[[ 27   9   1  14  19 -13  13 -33 -13   7  31   5  28]
 [-10  10  22 -16  11   7   8 -45 -14  25  35  15  11]]
Read off the smallest entry in the first row.
Answer: -33
The bottom-right entry: 11
The 2nd-last entry, reading row by row: 15
The entry just right of 27: 9
The first entry in reading order -> 27
The entry directly above -16 is 14
The entry just left of -45 is 8
The largest entry in the first row is 31
Read off the minimum.
Answer: -45
The entry in the top-right corner: 28

Questions about the row below.
1) The entry just right of 109.305?
2) The entry just left of 53.537?
3) The entry just left of the largest entry?
(-184.339, -68.093, -116.317, -17.021, 53.537, -82.014, 109.305, -78.611)
1) -78.611
2) -17.021
3) -82.014

Read these off the table that follows.
1) Give the 2nd entry on the main diagonal.
2) Give the entry in the bottom-right corner.
3) Give the entry directly above the largest entry.
4) Give the second largest entry.
5) Give the entry just right of the smallest entry.
6) Give the third entry on the diagonal from the top-right corner.
7) Give the third largest entry.
8) Give the top-right entry.
  1  -11    0    2   18    3  -35    3   -8  -13   -1   -1
  0    4   -1    5   11   -5   31   -3  -10   -9    1   -1
  1   21    0   -4   18    0  -23    3   13    5    2    0
  1   -3   -1    4  -44    5    6   -3  -13   -2   -1    0
  0   25    1   -9   41   -3   11    3    7  -15    1   -1
  0   23   -1   -6  -39    4   64    0    5    1   -1   -1
  0   -6   -2    5  -45    1   34   -2   -2    3   -1    0
  0   11   -1    2    2   -1   37   -2  -11   -3    0   -1
  0   -3    2    0  -18    4   14   -4  -14   12   -2   -1
 -1   -6    0   -3  -21   -1   38   -3   -2  -11   -2    0
 -1   28   -1  -10    1   -1   45   -1    1  -23    0   -1
  1    8   -1    3   -2    2  -20    2    2    5    1    0
  0  -36    0    2  -17    2  -21    3    5    0   -3    1
  1  -25   -2   13   11   -3  -56    0   -5   -7    1    1
  1   14   -1    2  -21    4   17   -1   -6   10    0   -1
 -1    5    0   -4   19   -4   -7    0    5  -16    1    1
1) 4
2) 1
3) 11
4) 45
5) 0
6) 5
7) 41
8) -1

a = [145 210 169  53 139 125 171 107 108]
What is the 1st entry from the left? 145
The fifth-last entry -> 139

X = ((-8, -5, 16, 29, -10, -53, 3, -23, 47, -5, 27, 2, -2, -27), (2, 25, 2, 8, -19, -10, 24, -3, 31, -11, 0, 5, -5, -7), (5, 8, 0, 16, -32, 7, 19, 13, 45, -12, -36, 32, 0, -24), (3, 11, -1, 16, -33, 7, 21, 15, 45, -7, -36, 32, -3, -24))
The entry just right of -19 -> -10
The entry just right of 15: 45
What is the minimum?
Answer: -53
The entry just right of the largest entry is -5
What is the entry just left of the largest entry?
Answer: -23
The entry just left of the smallest entry -> -10
